These are the activations of a small neural network, seen along a few directions. Each row is one input.
In each table, some parts of the input vary, and every possible input appears once, in random order.
A made-up example of a description, with smaller parts first: one of 5 places around a ring, together with either a single point or one of 9 places along a line or (one of 3 separate values, together with one of 6 places along a line).
Shared parts are said once, and a part with two or three values counts as separate values.
(in the rows, 128 means zero)

Rows:
r1: [127 143  93 137 148 123 147  98  79 114 128  92 119 105]
r2: [152  93 142 125 120 163 116 159 148 155 124 148  86 168]
r3: [158 180 137 129 147 135 101 171 106  85  89 132 128 119]
r4: [148 169 155 148 123 121  78 141 133 108  84 127 101 130]
r5: [148 125 125 141 108 142 114 159 130 174 129 115 114 166]
r6: [121 127 101 162 113 138 157 108 140 154 145 115 111 156]
r7: [154 141 108 114 130 164 131 184 112 153 138 113 138 151]
r8: [ 67  53 150  87  69  83 125 121 186 134 183 139 239  71]
r9: [126 102 137 144 141 157 117 112 157 165 139 168  88 179]
r10: [150 141 127 104 139 149 179 146  93 154 147 108 129 136]
r11: [124 173 148 174 148 108  86 101 136 121  90 154 106 140]
r12: [128  90 118 153 128 152 164 114 149 134 135 155  85 160]
r13: [138 161 123 105 154 113 147 140  78 118 129  89 123 121]
r14: [ 69  96 173  92  76  57  99 101 181  73 119 163 234  44]
r15: [137 140 120 149 125  99  87 161 107 139 104 104 109 152]
r16: [126 167 129 174 132 110 129  94 138  92  89 134 102 121]
r17: [121 134 120 160 129 136 115 113 139 184 143 134 116 176]
r18: [108 155 114 160 144 101  84 108 126 151 122 116 110 160]
r19: [158 110 124  98 142 184 134 184 130 134 133 147 110 153]
r20: [151 190 157 104 153 134 138 119 104  87 108 113 115 100]
r21: [ 63  74 136  87  79  38 101 116 166 104 152 135 237  60]
r22: [ 82  13 165  79  89  94 133 123 199 112 172 177 216  79]
r23: [109 149  94 160 128 103 127 102 128 122 122  97 105 140]
r24: [141  96 116 114 143 186 174  98 119 129 150 138  93 120]
r25: [144 156 102 122 147 121 105 185  89 117 114 101 134 138]
r26: [136 128  99 130 130 166 172  98 101 148 154 104 121 118]
r27: [142 166 127 143 149 137 144  83  97  84 101 123 113  85]
r28: [154 111 143  88 151 170 181 146 112 136 142 143 101 137]
Question: Describe the family of inputs behind these rows.
Answer: one of 4 places along a line, together with either a single point or one of 6 places around a ring
Question: The inputs of r13 and r10 match in every part but the place on the line of 4. If r15 is changed in the same way as r13 into r10, which row does it become?
Answer: r5
Question: Start at r27 and move only the place on the ring of 6, one step at a time. The first step leads to r20. Which rows follow, in order?
Answer: r3, r4, r11, r16

Rows:
r29: [156 111 120 150 130 183 132 153 142 174 132 146  75 192]
r30: [137 144 140 104 131 117  99 160 124  86 105 124 140 105]
r31: [ 90  34 136 123  97 134 160  87 191 146 173 170 148 122]
r32: [ 94 104 138 103 108  98 145  84 148  72 133 134 179  53]
r33: [132  73 138 122 116 154 111 160 166 166 142 162 112 172]
r34: [ 97  50 118 119  88 116 127 143 172 175 172 140 162 151]
r35: [102 120 119 102 102  81 109 143 129 100 134 103 195  80]
r36: [142 204 138 169 143 109  85 125 114 111  78 120 100 140]
r37: [111  81 130  82 104 114 145 156 130 152 172 122 195 109]
r38: [156 129  87 172 156 195 160 117 110 183 141 120  37 205]
r39: [165 196  92 153 168 156 148 118  67 109 101  83  61 137]
r40: [171 162  99 132 173 191 186 128  70 159 138 103  61 167]
r41: [ 77 127 153 143 107  62 112  59 160  84 115 150 178  68]
r42: [144 219 108 190 167 119 115  89  80 122  84  93  60 153]
r43: [146 105 151  85 134 151 134 173 125 139 141 144 142 133]
r44: [162 180 123 132 144 146 119 154 100  97  94 108 100 124]
r45: [ 86 144 134 141 102  44  76 117 141 112 115 117 195  95]
r46: [118 169 155 142 130  80  64 132 138 101  88 138 140 120]
r47: [104  66 148  84 112 131 179  97 151 123 171 153 180  81]
r48: [170 143 132 111 148 180 156 165 102 148 130 128 101 154]
Question: Describe the family of inputs behind these rows.
Answer: one of 4 places along a line, together with one of 5 places along a line
Question: The inputs of r45 and r41 match in every part but the place on the line of 5. If r37 is changed in the same way as r45 into r41, which row does it become?
Answer: r47
Question: Start at r36 and move only the place on the line of 4, one step at a time. The first step leads to r44. Which rows follow, in order?
Answer: r48, r29

Rows:
r49: [126 160 115 161 136 117 115 105 120 120 108 116 103 134]
r50: [142 148 130 139 129 131 101 153 128 130 109 127 115 147]
r51: [130 123 110 149 134 147 149 105 125 143 135 124  96 146]
r52: [ 68  36 152  83  77  81 130 110 189 117 172 162 232  67]
r53: [138 136 121 132 140 150 163 108 111 132 134 123 110 127]
r54: [145 156 129 120 137 127 111 162 106 126 115 114 128 134]
r55: [134 174 126 144 142 121 129 108 106 109 107 115 117 116]
r56: [145 112 125 127 127 160 135 154 134 153 136 135 108 159]
r57: [148 119 123 107 135 157 144 162 113 149 143 122 121 146]
r58: [133 111 124 146 133 150 131 125 139 162 136 142  94 169]
r59: [130 148 130 158 135 120  97 125 133 139 109 134 101 157]
r60: [142 164 126 121 146 127 127 132 100 100 109 111 120 111]
r61: [145 128 121 109 143 157 160 132 106 123 137 119 113 122]
r62: [ 66  75 161  96  77  47 100 111 182  93 142 149 234  57]
Question: The inputs of r50 and r56 match in every part but one. If r55 is changed in the same way as r50 into r56, which row does it become?
Answer: r53
Question: Describe the family of inputs behind these rows.
Answer: one of 2 separate values, together with either a single point or one of 6 places around a ring

Rows:
r63: [156 128 124  97 158 169 175 142  85 145 158 106 118 127]
r64: [150 176 103 130 145 153 129 127  89 107 109 103 115 113]
r65: [136 154 122 168 126 120  94 120 113 144  98 121  96 147]
r66: [ 75  51 135 112  94 100 144  90 167 123 174 143 190  88]
r67: [158 104 113 104 142 205 180 143 120 140 148 143 106 138]
r68: [ 87 103 156  89  86  66  81 137 156  97 124 134 223  70]
r69: [138 183 137 180 141 102  86 117 111 108  76 129  93 132]
r70: [152 159 117 104 154 143 175 142  74 140 142  99 127 126]
r71: [153 121  99 119 147 182 157 144 106 134 148 115 113 133]
r72: [157 213 142 120 170 120 139 121  67  82  96 103 117  94]
r73: [134  96 139 154 122 167 126 128 176 185 141 171  90 197]
r74: [149 171 118 133 129 133 125 134 104 112 105  91  98 126]
r75: [154 184 127 108 155 139 148 124  68 118 119  93 120 107]
r76: [148  83 133 142 124 170 144 133 144 172 135 162  88 174]
r77: [152 116 115 122 132 162 153 150 121 138 144 104  97 146]
r78: [141  99 118 157 129 148 121 135 129 168 136 134  95 168]
r79: [134 104 111 129 147 151 125 138 129 151 144 127  91 166]
r80: [128 112 125 169 128 145 103 130 161 180 142 143  98 191]
r81: [128 135 103 136 143 126 125 139 118 146 128 120  99 163]
r82: [161 111 138  82 152 191 199 141  99 152 158 134 111 132]
r83: [133 188 129 152 159 104  89 119 110  90  83 123  89 131]
r84: [147 146 108 129 128 137 153 151 110 133 128  97 105 144]
r85: [ 86  80 146  86  84  71 109 157 160 119 149 141 228  89]
r86: [ 76  82 124 117  93  70 145  88 163 121 159 135 197  83]
r87: [ 78  35 149  98  87 122 167  90 182 129 176 171 182  91]
r88: [ 92  50 153  80  87  97 108 158 170 125 167 149 218  91]
r89: [130 159 114 140 144 122  98 122 112 125 105 114  92 145]
r90: [122 143 117 176 124 120 104 131 151 175 125 135 106 189]
r91: [135 129 111 164 125 124 122 137 118 164 121 127 103 165]
r92: [102  36 163  63  82 115 131 156 190 135 171 176 206  90]
r93: [123 167 128 179 125 116  76 114 145 154 103 129  99 170]
r94: [ 70 104 138 122  93  70 117  70 154  96 131 128 195  67]
r95: [126 196 143 191 140  98  68 111 143 119  80 138  96 156]
r96: [152 199 133 145 144 114 117 130 103  76  83 100  95 112]
r97: [157  99 129 107 126 184 176 149 135 143 143 132  89 151]
r98: [154 205 118 142 159 134 121 123  88  71  87 112 112  99]
r99: [140  88 125 114 141 173 148 137 143 156 144 155  84 172]
r100: [ 89 129 172 101 102  47  73 132 157  61 100 141 222  54]
r101: [148 152  92 126 144 157 157 145  95 129 132 108 122 131]
r102: [ 72 131 153 134 109  51 108  65 155  60 107 135 194  50]
Question: Describe the family of inputs behind these rows.
Answer: one of 5 places along a line, together with either one of 2 separate values or one of 6 places along a line
Question: The inputs of r98 and r64 match in every part but the place on the line of 5. If r83 is changed in the same way as r98 into r64, which row does it become?
Answer: r89
Question: The inputs of r86 and r87 match in every part but the place on the line of 5. If r91 is changed in the same way as r86 into r87, which row does it become?
Answer: r76
Question: Change only the place on the line of 5 in r92. List by row number the other rows that result.
Answer: r68, r85, r88, r100
Question: Change only the choice among 2 separate values in r68. List by row number the other rows that result.
Answer: r94
